Each row below holds a small network's activations on one record, seen along a few directions.
Each row is followed by the record's values for the fields BAVIN, ZED, FIK, GETU.
Other fields move the rows too, some of them a lot.
In the rows, zero is written as 500.
Strong random noise was added to every row along 9 fixed directions; ignore it. To show where, here is one row again and again, with new noise each time:
[233, 449, 435, 744, 501, 503, 541, 514, 495, 509, 480, 733, 675, 599, 470,
 729, 503, 596, 488, 469, 457, 166, 545]
[537, 525, 541, 530, 400, 593, 801, 724, 343, 607, 386, 303, 704, 547, 432,
 492, 555, 499, 597, 446, 582, 558, 507]
[497, 639, 238, 591, 594, 408, 779, 664, 615, 562, 629, 459, 586, 562, 474,
 549, 574, 505, 458, 342, 530, 540, 590]
[878, 287, 602, 391, 476, 494, 278, 500, 330, 486, 381, 371, 459, 509, 429,
 317, 467, 545, 740, 636, 252, 454, 465]
[510, 665, 459, 487, 212, 359, 712, 769, 330, 467, 816, 516, 415, 401, 744,
 268, 618, 445, 564, 357, 317, 527, 838]
[215, 590, 324, 589, 558, 381, 594, 502, 374, 376, 506, 662, 459, 397, 145,
 571, 327, 629, 722, 394, 366, 206, 715]
[350, 618, 387, 481, 345, 606, 481, 534, 537, 250, 683, 584, 471, 461, 684,
 334, 680, 421, 633, 415, 505, 441, 786]
[437, 349, 384, 409, 551, 502, 523, 279, 694, 382, 500, 686, 399, 268, 397,
 592, 663, 560, 258, 673, 569, 327, 350]
[638, 411, 354, 352, 755, 265, 317, 409, 470, 539, 497, 484, 267, 378, 341,
 523, 334, 637, 382, 675, 431, 623, 465]
[364, 590, 496, 316, 433, 607, 527, 507, 411, 284, 428, 449, 411, 301, 377,
 386, 524, 482, 629, 527, 620, 607, 629]
[263, 606, 401, 614, 500, 435, 637, 624, 464, 506, 551, 611, 565, 507, 497,
 630, 483, 551, 455, 419, 527, 448, 631]

[399, 606, 509, 431, 403, 610, 719, 521, 344, 408, 512, 358, 515, 389, 333,
 357, 550, 436, 654, 403, 448, 551, 591]	<BAVIN:reb ZED:duza FIK:zedot GETU:sud>
[846, 560, 406, 501, 513, 469, 441, 627, 745, 448, 647, 427, 533, 639, 649,
 262, 690, 353, 548, 388, 275, 587, 511]	<BAVIN:nefi ZED:kov FIK:kizim GETU:sud>
[217, 399, 539, 720, 338, 675, 608, 333, 573, 485, 628, 684, 693, 575, 721,
 616, 633, 494, 428, 474, 571, 170, 543]	<BAVIN:reb ZED:tudot FIK:kizim GETU:sud>
[410, 602, 586, 529, 454, 556, 466, 553, 396, 457, 371, 513, 568, 525, 453,
 517, 330, 520, 749, 424, 530, 522, 544]	<BAVIN:reb ZED:folo FIK:kizim GETU:vises>
[396, 654, 342, 602, 655, 383, 481, 562, 569, 460, 516, 592, 498, 579, 249,
 539, 351, 549, 668, 322, 391, 452, 648]	<BAVIN:nefi ZED:kov FIK:zedot GETU:sud>
[634, 539, 413, 487, 487, 387, 663, 540, 551, 542, 535, 452, 456, 451, 371,
 549, 442, 585, 565, 383, 490, 438, 541]	<BAVIN:nefi ZED:tudot FIK:kizim GETU:vises>
[634, 380, 652, 534, 470, 529, 591, 531, 561, 602, 291, 519, 660, 526, 441,
 571, 606, 465, 470, 602, 543, 479, 284]	<BAVIN:reb ZED:mikop FIK:zedot GETU:sud>
[275, 484, 330, 563, 425, 595, 673, 454, 398, 538, 497, 525, 571, 479, 282,
 480, 524, 579, 619, 570, 680, 208, 603]	<BAVIN:nefi ZED:folo FIK:zedot GETU:vises>
[432, 472, 354, 328, 601, 593, 545, 324, 646, 505, 596, 396, 421, 398, 536,
 456, 606, 451, 302, 674, 810, 640, 479]	<BAVIN:reb ZED:tudot FIK:zedot GETU:vises>
[575, 572, 622, 199, 343, 517, 761, 543, 540, 300, 401, 453, 325,  93, 344,
 478, 631, 486, 458, 484, 572, 716, 379]	<BAVIN:reb ZED:duza FIK:kizim GETU:vises>
[867, 548, 353, 355, 642, 447, 529, 525, 618, 563, 606, 249, 404, 488, 521,
 290, 564, 437, 562, 498, 569, 733, 523]	<BAVIN:reb ZED:mikop FIK:zedot GETU:vises>
[410, 489, 623, 484, 405, 634, 521, 432, 511, 386, 392, 518, 518, 434, 446,
 519, 526, 498, 506, 549, 518, 435, 462]	<BAVIN:nefi ZED:tudot FIK:kizim GETU:sud>
[520, 279, 504, 476, 659, 377, 123, 411, 296, 637, 485, 517, 349, 552, 526,
 537, 324, 644, 378, 744, 484, 464, 510]	<BAVIN:nefi ZED:mikop FIK:zedot GETU:vises>
[636, 421, 390, 495, 603, 390, 610, 538, 426, 706, 588, 382, 450, 525, 530,
 522, 466, 544, 275, 549, 447, 637, 410]	<BAVIN:nefi ZED:duza FIK:kizim GETU:sud>
[792, 425, 360, 265, 647, 383, 521, 317, 417, 562, 583, 239, 274, 298, 330,
 298, 375, 564, 582, 609, 618, 688, 561]	<BAVIN:reb ZED:mikop FIK:kizim GETU:vises>
[523, 427, 706, 489, 414, 398, 314, 462, 347, 511, 514, 594, 387, 442, 581,
 495, 387, 602, 493, 579, 325, 477, 475]	<BAVIN:reb ZED:folo FIK:zedot GETU:sud>
[435, 495, 705, 491, 403, 623, 263, 548, 323, 453, 411, 437, 570, 618, 641,
 502, 368, 524, 745, 476, 598, 601, 632]	<BAVIN:reb ZED:kov FIK:kizim GETU:vises>
[386, 732, 496, 479, 415, 497, 803, 595, 628, 376, 551, 580, 498, 296, 475,
 462, 566, 372, 552, 286, 595, 580, 568]	<BAVIN:reb ZED:mikop FIK:kizim GETU:vises>
[561, 585, 592, 373, 418, 437, 545, 763, 334, 485, 380, 453, 390, 414, 368,
 494, 466, 609, 563, 418, 409, 661, 543]	<BAVIN:nefi ZED:duza FIK:zedot GETU:vises>
[707, 322, 647, 570, 325, 486, 453, 587, 225, 634, 416, 450, 534, 601, 423,
 417, 470, 614, 694, 540, 268, 272, 457]	<BAVIN:nefi ZED:folo FIK:zedot GETU:vises>
[195, 401, 580, 575, 412, 614, 508, 365, 106, 549, 435, 466, 546, 524, 366,
 572, 286, 629, 617, 556, 617, 235, 614]	<BAVIN:nefi ZED:kov FIK:kizim GETU:vises>
[581, 401, 698, 512, 449, 527, 641, 551, 530, 583, 238, 554, 661, 472, 300,
 687, 504, 521, 562, 508, 523, 433, 294]	<BAVIN:reb ZED:kov FIK:zedot GETU:vises>
[387, 541, 555, 506, 447, 552, 475, 507, 478, 450, 496, 521, 512, 484, 613,
 509, 432, 494, 581, 453, 633, 544, 608]	<BAVIN:reb ZED:kov FIK:kizim GETU:vises>
[713, 549, 404, 531, 714, 213, 435, 538, 554, 660, 596, 517, 393, 540, 404,
 540, 310, 539, 411, 497, 285, 630, 474]	<BAVIN:nefi ZED:kov FIK:zedot GETU:sud>
[393, 645, 396, 518, 655, 388, 568, 622, 815, 483, 443, 649, 557, 538, 488,
 809, 497, 524, 336, 384, 663, 652, 319]	<BAVIN:reb ZED:folo FIK:kizim GETU:vises>
[468, 521, 451, 543, 476, 593, 426, 428, 575, 363, 501, 540, 623, 577, 453,
 447, 522, 494, 778, 390, 436, 304, 534]	<BAVIN:reb ZED:folo FIK:kizim GETU:vises>
[591, 529, 615, 566, 469, 504, 787, 651, 400, 620, 300, 366, 666, 503, 230,
 543, 354, 509, 742, 386, 514, 533, 420]	<BAVIN:reb ZED:kov FIK:kizim GETU:sud>
[470, 465, 545, 481, 422, 617, 367, 444, 537, 320, 553, 533, 419, 544, 626,
 465, 557, 500, 530, 442, 441, 456, 537]	<BAVIN:nefi ZED:tudot FIK:kizim GETU:sud>
[563, 517, 407, 401, 687, 544, 379, 349, 744, 415, 462, 470, 433, 474, 486,
 475, 493, 469, 489, 561, 687, 678, 439]	<BAVIN:reb ZED:kov FIK:kizim GETU:sud>
[562, 450, 480, 457, 273, 541, 436, 456, 652, 373, 686, 678, 463, 413, 776,
 421, 775, 506, 465, 545, 443, 310, 595]	<BAVIN:reb ZED:duza FIK:zedot GETU:vises>
[576, 521, 602, 496, 526, 558, 706, 498, 383, 540, 354, 334, 586, 432, 244,
 511, 371, 525, 750, 404, 557, 490, 424]	<BAVIN:reb ZED:mikop FIK:kizim GETU:vises>
[588, 613, 761, 489, 383, 436, 582, 663, 535, 486, 415, 579, 538, 421, 479,
 619, 483, 455, 532, 331, 364, 590, 339]	<BAVIN:reb ZED:kov FIK:zedot GETU:vises>
[592, 553, 541, 452, 279, 442, 624, 671, 453, 478, 618, 487, 465, 448, 543,
 402, 585, 448, 565, 451, 364, 444, 616]	<BAVIN:nefi ZED:tudot FIK:zedot GETU:vises>
[539, 380, 573, 352, 544, 557, 341, 274, 561, 429, 470, 525, 363, 321, 483,
 471, 487, 518, 446, 660, 606, 482, 387]	<BAVIN:reb ZED:kov FIK:kizim GETU:vises>
[527, 498, 525, 478, 696, 463, 317, 472, 275, 634, 405, 278, 578, 686, 454,
 460, 276, 497, 679, 617, 531, 641, 574]	<BAVIN:reb ZED:mikop FIK:zedot GETU:vises>
[755, 510, 377, 504, 613, 469, 586, 521, 599, 499, 550, 360, 492, 550, 343,
 352, 502, 490, 635, 392, 358, 463, 480]	<BAVIN:nefi ZED:kov FIK:kizim GETU:sud>
[277, 657, 637, 600, 422, 482, 698, 691, 576, 522, 352, 612, 622, 484, 508,
 708, 491, 447, 403, 313, 535, 632, 443]	<BAVIN:nefi ZED:dom FIK:kizim GETU:sud>
[586, 389, 445, 508, 610, 524, 109, 265, 640, 400, 613, 590, 490, 618, 641,
 511, 462, 514, 705, 564, 462, 380, 562]	<BAVIN:reb ZED:kov FIK:zedot GETU:vises>
[321, 601, 485, 507, 372, 453, 400, 625, 291, 428, 572, 563, 403, 475, 537,
 354, 380, 495, 650, 519, 465, 512, 778]	<BAVIN:nefi ZED:folo FIK:kizim GETU:sud>
[493, 419, 503, 437, 371, 569, 486, 486, 421, 538, 463, 472, 588, 443, 477,
 346, 567, 482, 581, 688, 573, 356, 531]	<BAVIN:nefi ZED:folo FIK:zedot GETU:vises>

Which values does each new row have?
[313, 835, 490, 559, 490, 610, 401, 671, 729, 298, 473, 591, 613, 638, 737,
 547, 582, 368, 509, 313, 677, 764, 590]	<BAVIN:nefi ZED:folo FIK:kizim GETU:vises>
[659, 575, 457, 476, 511, 408, 552, 758, 406, 686, 504, 357, 563, 592, 565,
 441, 473, 530, 506, 491, 475, 735, 592]	<BAVIN:nefi ZED:duza FIK:zedot GETU:vises>
[641, 544, 327, 458, 632, 315, 530, 432, 611, 592, 678, 490, 422, 415, 520,
 391, 462, 445, 454, 534, 481, 560, 505]	<BAVIN:reb ZED:mikop FIK:kizim GETU:vises>
[625, 467, 655, 574, 403, 376, 498, 827, 391, 628, 383, 576, 587, 556, 492,
 556, 495, 487, 531, 513, 341, 480, 497]	<BAVIN:nefi ZED:mikop FIK:zedot GETU:vises>
[401, 497, 399, 513, 530, 495, 517, 525, 502, 542, 556, 488, 456, 562, 506,
 559, 507, 533, 379, 541, 577, 521, 526]	<BAVIN:nefi ZED:tudot FIK:zedot GETU:sud>
[652, 495, 428, 403, 723, 408, 419, 467, 757, 468, 375, 544, 447, 421, 407,
 629, 490, 522, 382, 560, 550, 691, 305]	<BAVIN:reb ZED:duza FIK:kizim GETU:vises>
[288, 473, 595, 532, 412, 655, 424, 446, 195, 511, 490, 402, 526, 517, 620,
 372, 396, 477, 510, 643, 641, 501, 636]	<BAVIN:nefi ZED:mikop FIK:kizim GETU:sud>
[ 93, 558, 345, 678, 544, 345, 800, 511, 365, 698, 671, 635, 575, 468, 441,
 673, 400, 550, 246, 475, 594, 331, 633]	<BAVIN:nefi ZED:mikop FIK:kizim GETU:vises>
[446, 406, 297, 457, 797, 606, 188, 297, 559, 415, 375, 457, 493, 575, 234,
 521, 397, 539, 631, 622, 644, 440, 519]	<BAVIN:nefi ZED:mikop FIK:zedot GETU:vises>
[426, 478, 426, 449, 524, 537, 613, 410, 451, 447, 386, 447, 549, 466, 254,
 482, 438, 559, 712, 488, 628, 398, 526]	<BAVIN:reb ZED:folo FIK:kizim GETU:vises>
[251, 451, 447, 585, 550, 626, 511, 610, 331, 593, 377, 435, 650, 698, 542,
 631, 467, 623, 414, 524, 757, 523, 545]	<BAVIN:nefi ZED:duza FIK:kizim GETU:vises>
[511, 273, 391, 417, 569, 695, 342, 205, 405, 447, 593, 325, 380, 576, 548,
 418, 495, 576, 506, 635, 628, 443, 544]	<BAVIN:nefi ZED:tudot FIK:kizim GETU:sud>
[414, 542, 417, 477, 446, 642, 419, 457, 507, 350, 605, 454, 470, 593, 607,
 441, 520, 465, 634, 426, 590, 499, 694]	<BAVIN:nefi ZED:tudot FIK:kizim GETU:vises>
[485, 538, 378, 607, 498, 442, 676, 629, 514, 614, 598, 494, 590, 584, 601,
 602, 579, 482, 362, 451, 600, 513, 509]	<BAVIN:nefi ZED:mikop FIK:kizim GETU:vises>
[536, 357, 359, 461, 529, 504, 362, 436, 297, 517, 532, 358, 385, 533, 497,
 413, 429, 657, 554, 617, 510, 413, 624]	<BAVIN:nefi ZED:duza FIK:kizim GETU:vises>
[246, 612, 718, 669, 347, 586, 466, 759, 478, 408, 377, 709, 635, 628, 665,
 681, 585, 466, 481, 356, 487, 527, 553]	<BAVIN:nefi ZED:mikop FIK:zedot GETU:sud>
[619, 487, 387, 364, 447, 299, 616, 446, 536, 435, 748, 518, 308, 372, 578,
 460, 555, 617, 431, 381, 400, 475, 535]	<BAVIN:reb ZED:folo FIK:kizim GETU:vises>
[454, 634, 615, 513, 320, 292, 544, 714, 397, 500, 647, 635, 381, 450, 681,
 531, 430, 479, 376, 427, 281, 606, 648]	<BAVIN:nefi ZED:tudot FIK:kizim GETU:sud>
[518, 642, 452, 339, 464, 538, 600, 586, 637, 370, 585, 547, 412, 391, 565,
 442, 652, 441, 472, 389, 475, 649, 527]	<BAVIN:reb ZED:duza FIK:zedot GETU:vises>
[598, 394, 542, 310, 457, 490, 685, 372, 369, 546, 482, 357, 381, 266, 327,
 285, 570, 475, 437, 703, 557, 490, 426]	<BAVIN:reb ZED:mikop FIK:zedot GETU:sud>
